A small network was trained on made-up records. Each row is its average activation on records with the value named, seen along a few directions.
Related values have similar rows: they may be neighbours, one step apart, or belong to one group.
In the rows, zero is written as 500.
Strong random noise was added to every row along 2 fixed directions; ignore it. To show where, here is one row again and again, with new noise each time:
[501 704 480 494 526 380 465 564 630 407 588 506 427 401 536 330 522 461]
[472 719 484 524 554 334 397 621 683 350 580 486 381 454 596 324 523 395]
[528 673 476 463 492 432 530 493 563 475 595 513 486 347 466 351 525 531]
[595 869 462 414 510 423 695 574 652 438 619 718 382 269 478 145 490 594]


W, 15 values:
w12: [470 663 540 446 455 540 762 644 451 529 561 676 459 524 544 438 421 557]
w3: [444 204 582 503 412 574 469 408 269 641 444 410 632 605 552 781 493 527]
w1: [558 694 440 439 421 520 668 503 473 570 540 603 479 281 435 388 479 683]
w10: [453 589 439 569 475 405 543 551 510 461 487 517 391 434 577 520 531 539]
w4: [400 493 547 564 491 415 389 655 523 449 472 468 335 587 704 641 463 371]
w6: [506 646 501 448 537 459 532 433 479 482 488 537 437 342 466 451 547 572]
w9: [520 407 526 463 485 610 641 501 489 623 478 622 490 599 534 602 440 559]
w15: [412 175 576 530 497 540 334 473 437 506 401 416 541 721 603 685 529 280]
w8: [527 532 491 514 528 550 497 514 674 395 452 604 461 580 411 333 465 444]
w13: [607 598 434 531 644 526 555 619 641 412 415 690 389 566 451 249 492 476]
w5: [637 479 547 436 520 663 757 496 510 572 443 738 563 468 402 376 431 650]
w11: [603 523 416 394 588 498 492 472 594 462 489 552 536 521 402 270 476 477]
w14: [658 250 563 468 411 733 618 272 304 707 470 420 781 535 266 620 479 659]
w7: [556 801 396 379 526 448 663 493 585 450 600 705 398 276 490 196 504 607]
w2: [442 512 526 628 494 443 444 589 455 425 514 434 419 523 592 701 503 520]
The values of W form a line.
A walk along W starts at w11 and steps to its neighbour w8. Put w3, w10, w9, w7, w2 in the order it reaches them. -> w9, w3, w2, w10, w7
Which values are neighbours of w14? Give them in the order they are listed. -> w13, w5
How many steps from neighbour to neighbour lead from w6 to w15, at the fewest? -> 8

G, 15 values:
g7: [490 460 630 589 463 633 770 524 300 539 520 653 457 454 563 520 467 588]
g13: [631 409 517 383 485 551 715 585 419 552 508 707 581 520 575 488 485 625]
g9: [571 495 552 475 605 534 510 651 533 448 423 567 517 729 490 452 338 438]
g14: [343 484 508 587 495 215 379 831 673 297 429 529 359 605 848 636 458 194]
g5: [533 344 373 569 446 699 259 216 573 557 535 309 689 462 191 641 591 481]
g8: [446 592 469 444 561 522 388 387 643 485 469 470 486 439 406 289 589 474]
g6: [412 676 504 606 422 346 493 634 539 475 638 383 418 395 631 434 547 514]
g15: [392 486 538 613 459 330 496 563 427 501 589 389 439 507 679 724 468 441]
g11: [271 538 424 515 525 403 328 410 446 542 519 236 547 507 461 666 523 504]
g4: [450 390 461 454 338 601 381 210 244 669 597 113 681 346 303 619 497 583]
g3: [669 683 660 457 568 454 733 728 703 356 479 872 276 594 684 202 419 470]
g10: [381 438 527 461 377 506 443 404 277 567 578 343 551 398 568 752 580 565]
g1: [525 204 556 542 647 569 224 452 468 534 298 401 556 785 516 602 541 324]
g12: [673 167 363 413 521 685 522 288 482 557 361 524 720 627 203 637 496 613]
g2: [519 508 458 527 514 514 385 323 458 578 488 372 582 340 305 490 613 533]
The values of G form a line.
A walk along G starts at g5 and steps to its neighbour g8. Put g7, g15, g11, g4, g1 in the order it reaches them. -> g4, g11, g15, g7, g1
Which values are neighbours of g3? Give them in the order they are listed. -> g13, g9
How many steps from neighbour to neighbour lead from g14 to g2, at the fewest? -> 6
